These are the activations of a small neural network, seen along a few directions. Each row is one input.
Each table varies a few parts of the input and shows all the possible inputs, shuffled.
Descriptions start from the smaller parts, as in this example, which fits no table here: one of 5 places around a ring, together with either a single point or one of 9 places along a line or (one of 3 separate values, together with one of 6 places along a line).
Shared parts are said once, and a part with two or three values counts as separate values.

Other details of the inputs vary at random and push rows far along three fixed directions, the same in every table; ignore that.

Table:
row 1: [-14  -9 -26   6 -11  30 -19 -17 -10 -51 -30  -6  21]
row 2: [ -1  -2 -39  -9 -26  29   0 -13   0 -20  -8  -8   4]
row 3: [ 18   1 -39 -50 -60  27   7 -14 -32  17 -18  -5  -2]
row 4: [ 21   4  20  -9   8 -16   8  18  21  10   4  23  -9]
row 5: [ -3   1  45  16 -27  -7  20  -4  -5  63  45  -2  -4]
row 6: [ 51   0   3 -50  15 -41  19  31 -21  48  -9   3 -18]
row 7: [  8   6  31  18  47 -21  -9  14  30 -27   5  28   2]
row 8: [-14  -6 -56   8 -18  17  20 -19 -27 -22 -31 -27   3]
row 9: [-18 -19 -43   1  -2  11   1 -39 -14 -18 -12 -33  21]
row 10: [-36   4   7  53 -38  16  13 -29   4   1  29 -18  23]
row 11: [ 23  -3   6 -35  15 -11  -7  32  10   0 -10  17 -15]
row 12: [  0   1  -7  -1 -49  -2  40 -73  -6  85  32 -19 -11]
row 13: [-13 -14 -27 -15 -28  29 -13   0 -17 -22 -22 -16   8]
row 14: [-26  -2   6  64 -10  -6  50 -40   1  29  33 -32  24]
row 15: [-24   3   5  39 -32  20  30 -41  13  14  40 -20   7]
row 16: [ 14   3  34  -9 -44   5  41 -11  -5 107  53  -9 -21]
row 17: [-17  10  49  26  47 -34 -18  36  15 -26  14  18  10]
row 18: [  8  11  31   1  22 -23 -16  36  10   5  11  10  -6]
row 19: [-23   2  34  50 -22   2  19 -20   8  25  33   0  16]
row 20: [ -6   6  46  24  66 -22 -20  30  26 -28   6  16   5]
row 21: [-16 -10 -22  10   6  32 -32 -10  -6 -53 -22 -24  12]
row 22: [-39  -1  -7  51 -13   3  35 -45 -10  13  21 -15 -12]
row 23: [-18  -8 -51  -4  27   4 -23 -23 -11 -54 -43  12  -6]
row 24: [-10  -6 -35 -19 -32  29 -17   2 -21 -20 -17 -20   6]
row 25: [ 19   2  40  -3  18 -20  -9  30   5  27  12  15 -10]
row 26: [-29  -2  14  55 -29  18  11 -31  15  -1  21 -19  17]
row 27: [ 37   7  31 -17   8 -23  -6  29   6  29  -3  32  -7]
row 28: [  5  16  27  10  27 -23  -3  28  23  -6   6  26   3]
row 29: [ 19   9   2 -39  20 -11 -15  44   2  -3 -11  16 -11]
row 30: [  0  -7   6   2 -40  22  29 -23  -1  60  41 -18 -14]
row 31: [ -7  13  41  10  49 -26  -8  34  19 -11  14  17   2]
row 32: [-27 -10 -23  19 -10  22 -19  -7  -1 -61 -31  -1  28]
row 33: [-10   3  49  27  53 -28 -27  31  16 -32   4  16   9]
row 34: [ 28   4   0 -35   5  -7  -5  27   5   0 -24  27  -5]
row 35: [  2 -14 -33 -27 -13  27 -27  11 -14 -34 -36 -11   2]
row 36: [  7  -1  -5 -26  48 -41 -21  12  -7  -4 -14  26 -31]
row 37: [-23 -14 -51  13  -2  11   8  -9 -26 -36 -27 -39   1]
row 38: [-43  -5  18  49 -12  23  14 -21  17   1  28 -26  13]
row 39: [ 19   2   2 -16  29  -6 -16  31   8 -21 -27  34   4]
row 40: [-14   9  36  44  -6   6  22 -28  18  25  36  -7   8]
row 41: [  6   4  25   3  24 -45  21  13  -8  37  17  11 -37]
row 42: [ -3  16  35  33  39 -30 -22  31  27 -32   3  24  12]
row 43: [ -3  -5 -32 -20 -27  33 -14  -8 -20 -17 -15 -27   1]
row 44: [ 27 -11 -52 -74 -32   1   0 -34 -28  44 -20 -15 -22]
row 45: [-19 -14 -36  20   9  34 -15 -12  10 -63 -23  -1  20]
row 46: [-20  15  34  45 -15   3  30 -26  17  32  45  -9   8]
row 47: [ 27  -2 -41 -62 -25  20  -7  15 -14   4 -16  -5 -19]
row 48: [  7  -4 -30 -13  -5  27 -26  -7 -10 -45 -37  -3   9]
row 49: [  71   12   -7 -103  -22  -13   10   33  -20   69    1   20  -45]
row 50: [ -3 -12 -48  -6  25   0 -12 -19  -7 -48 -43  -3  30]
row 51: [ -7  14  41  40  53 -34 -24  26  28 -45   2  27  17]
row 52: [ 70   2  -5 -93 -10  -8  -1  29 -16  54  -8  19 -42]
Each input here is: one of 2 separate values, together with either one of 6 places around a ring or (one of 4 places along a line, together with one of 5 places around a ring).
- The inputs of row 32 and row 13 match in every part but the choice among 2 separate values. If row 19 is changed in the same way as row 32 into row 13, which row does it become? => row 5
- The inputs of row 47 and row 2 match in every part but the choice among 2 separate values. If row 17 is changed in the same way as row 47 into row 2, which row does it become? => row 3
- A walk changes only the place on the ring of 6. It starts at row 12 and steps to row 23. List the rest of the walk in order. => row 22, row 8, row 14, row 50
- Which other rows does row 30 become when the place on the ring of 5 takes its other values? List them by row number. => row 11, row 47, row 49, row 52
- Which other rows does row 38 become when the place on the ring of 5 takes its other values? List them by row number. => row 16, row 20, row 29, row 31
- Which other rows does row 32 become when the place on the line of 4 takes its other values? List them by row number. => row 4, row 26, row 34
- Which other rows does row 3 become when the place on the line of 4 takes its other values? List them by row number. => row 15, row 46, row 51

Table:
row 53: [-24 -20 -40  -2  49   3 -39   7 -17 -80 -46 -23  10]
row 54: [-27   5  41  88  24 -41  36 -37  18  24  46 -14  13]
row 55: [-21  -6 -37  38 -19  17  21 -68  -5   4   9 -28   9]
row 56: [ 10  11  72  19  57 -39 -34  71  26 -24  -4  48   7]
row 57: [-27  20 103  88   4 -18  31  -1  61  49  95   4  12]
row 58: [-47  -4 -14  47 -56  67  -1 -49   9 -34  30 -40  30]
row 59: [  4  -9 -68 -41  40   8 -26  10 -18 -68 -63  12  -4]
row 60: [ 37  11  66 -14 -47   1  36   1  15 103  58  13 -22]
row 61: [-29 -21 -48   7  36  -4 -24  10 -11 -79 -42 -11   4]
row 62: [  9  10  73  19  57 -29 -35  52  36 -25  11  50   2]
row 63: [ -3  -4 -50 -33 -82  70 -15 -29 -23  -5 -11 -24   1]
row 64: [ 58  11 -22 -93 -92  30   4  17 -40  79  -7  -2 -28]
row 65: [ 33  11   1 -32  64 -50  -6  37   8  -7 -30  46 -23]
row 66: [ 43   5  -4 -60 -37 -24  36 -29 -17 108  13  14 -25]
row 67: [-11 -11 -47 -12   3  46 -41  31   0 -99 -56  -7  35]
row 68: [-55 -13 -19  47  17  23  -5 -45   2 -34  15 -44  11]
row 69: [-40 -14 -28  36 -34  11  28 -67 -13  11   6 -36  22]
row 70: [ 34  10  60 -12  53 -34 -27  80  21 -17 -14  48   5]
row 71: [-45  -2 -15  44 -58  60   3 -31  -2 -27  16 -48  33]
row 72: [  79   -1  -66 -124  -49   -9   27    8  -57   68  -50   10  -49]
row 73: [-15   1  32  32   6 -29  34 -18  12  59  55  -6 -21]
row 74: [ 34   8  11 -41  63 -60  -4  50  -9  -7 -30  41 -22]
- The inputs of row 72 and row 65 match in every part but one. If row 64 is changed in the same way as row 72 into row 65, which row does it become? => row 63
- What do these inputs look like to the network? => one of 2 separate values, together with either one of 5 places around a ring or one of 6 places along a line
- Which other rows does row 56 become when the choice among 2 separate values takes its other values? List them by row number. => row 62
